m = (-0.9, -0.1, -0.3, 1.4, 1.1, -0.3, -1.1, -0.8, 1.6, 0.5, 1.4)
m[0] -> -0.9
m[2] -> -0.3
m[7] -> -0.8
m[4] -> 1.1
m[5] -> -0.3
m[3] -> 1.4

M =
[[ 62.8 -41.5  -6.6  11.8  23.8  47.5  -1.6 -57.1  -9.0]
 [ -6.8  43.1 -17.1  40.5   1.2 -22.4  43.4  18.2 -15.6]
 [ 20.1 -25.1  24.5 -22.2   2.9  -6.1 -23.5 -71.6  21.9]
 [ 14.6 -11.4  56.8  39.4 -28.8   6.9  -9.5  19.8   0.7]
 [ 18.8  17.6  22.1 -35.8   5.0 -55.5  26.4  41.9 -20.9]
 [  2.8 -24.4 -38.8   5.7  20.9  -0.6  29.9 -62.3  44.8]
 [ 73.9 -20.7  26.6 -38.6  -1.2 -29.0   0.8 -32.4  27.9]
 [-17.3   5.9  -2.4 -16.5 -49.1  17.1 -21.6 -53.4   2.1]
 [ 30.5  24.6   4.1 -31.3  25.8  28.1 -20.5 -32.1   5.6]
 [ -9.2  36.1 -35.6   5.0   4.6   3.6 -31.3  40.1  49.2]
 [ -8.0   8.3  31.0  -9.1 -34.6  -1.5 -18.6  39.2 -22.0]]
Indices start at 0.
row 0 col 0 => 62.8
row 7 col 0 => -17.3
row 2 col 3 => -22.2
row 7 col 7 => -53.4
row 10 col 2 => 31.0
row 3 col 3 => 39.4
row 1 col 7 => 18.2
row 3 col 5 => 6.9
row 6 col 7 => -32.4
row 9 col 4 => 4.6
row 5 col 4 => 20.9
row 7 col 4 => -49.1
row 2 col 4 => 2.9
row 5 col 0 => 2.8
row 10 col 5 => -1.5
row 3 col 6 => -9.5
row 3 col 0 => 14.6
row 1 col 3 => 40.5
row 4 col 6 => 26.4
row 9 col 7 => 40.1
row 0 col 2 => -6.6
row 7 col 8 => 2.1
row 4 col 0 => 18.8
row 1 col 2 => -17.1
row 9 col 2 => -35.6
row 5 col 8 => 44.8
row 4 col 3 => -35.8
row 9 col 3 => 5.0
row 0 col 3 => 11.8
row 9 col 8 => 49.2
row 6 col 2 => 26.6
row 3 col 2 => 56.8

B =
[[ -7.7   1.2  12.2   7.2 -76.6  13.0 -38.3]
 [  6.0  13.7  -9.6  -6.0  69.6 -20.0  19.9]]
B[0][0] -> -7.7
B[1] -> [6.0, 13.7, -9.6, -6.0, 69.6, -20.0, 19.9]
B[0][2] -> 12.2
B[-1][3] -> -6.0
B[-1][-3] -> 69.6
B[-1][2] -> -9.6
B[0] -> [-7.7, 1.2, 12.2, 7.2, -76.6, 13.0, -38.3]

x =
[[-171.0   83.2  -53.1  184.7 -158.8   49.8 -136.3]
 [-163.6  -66.6   55.2    6.6  -93.3  -74.4  -93.1]
 [-178.4  -88.0   43.1 -127.0 -119.5  -74.4  -49.8]
 [-215.3  -88.0    7.1 -127.0 -119.5  -74.4  -71.4]
 [-222.7  -88.0   -5.0  -82.5 -106.4  -99.3  -93.1]
 [-207.9  -66.6   67.2 -127.0 -106.4  -99.3  -93.1]
 [-178.4  -88.0    7.1 -171.5  -93.3  -24.8   79.8]
 [-185.7   -2.4   31.1  -37.9  -80.3  -74.4  -93.1]
 [-222.7   61.8  -29.0  229.2 -211.2  124.3 -157.9]]
x[0][0] -> -171.0
x[8][3] -> 229.2
x[5][5] -> -99.3
x[2][2] -> 43.1
x[7][5] -> -74.4
x[3][4] -> -119.5
x[3][5] -> -74.4
x[8][4] -> -211.2
x[1][5] -> -74.4
x[0][4] -> -158.8
x[3][1] -> -88.0
x[1][3] -> 6.6
x[7][4] -> -80.3
x[:, 2] -> [-53.1, 55.2, 43.1, 7.1, -5.0, 67.2, 7.1, 31.1, -29.0]
x[7][1] -> -2.4
x[1] -> [-163.6, -66.6, 55.2, 6.6, -93.3, -74.4, -93.1]
x[7][6] -> -93.1
x[0] -> [-171.0, 83.2, -53.1, 184.7, -158.8, 49.8, -136.3]
x[5][3] -> -127.0
x[:, 3] -> [184.7, 6.6, -127.0, -127.0, -82.5, -127.0, -171.5, -37.9, 229.2]
x[:, 5] -> [49.8, -74.4, -74.4, -74.4, -99.3, -99.3, -24.8, -74.4, 124.3]
x[6] -> [-178.4, -88.0, 7.1, -171.5, -93.3, -24.8, 79.8]
x[:, 4] -> [-158.8, -93.3, -119.5, -119.5, -106.4, -106.4, -93.3, -80.3, -211.2]
x[:, 0] -> [-171.0, -163.6, -178.4, -215.3, -222.7, -207.9, -178.4, -185.7, -222.7]
x[2] -> [-178.4, -88.0, 43.1, -127.0, -119.5, -74.4, -49.8]
x[0][3] -> 184.7
x[5][4] -> -106.4
x[6][4] -> -93.3
x[4][2] -> -5.0
x[2][1] -> -88.0
x[7][3] -> -37.9

X = [ -81.6 -132.2  150.7 -141.3]
X[0] = -81.6
X[2] = 150.7
X[3] = -141.3

grid = [1 8 5 6 4]
grid[-5]	1
grid[-1]	4
grid[-3]	5

a = [152 122 225 144  34 143 194 172 244 175  95]
a[0] -> 152
a[-10] -> 122
a[-4] -> 172
a[3] -> 144
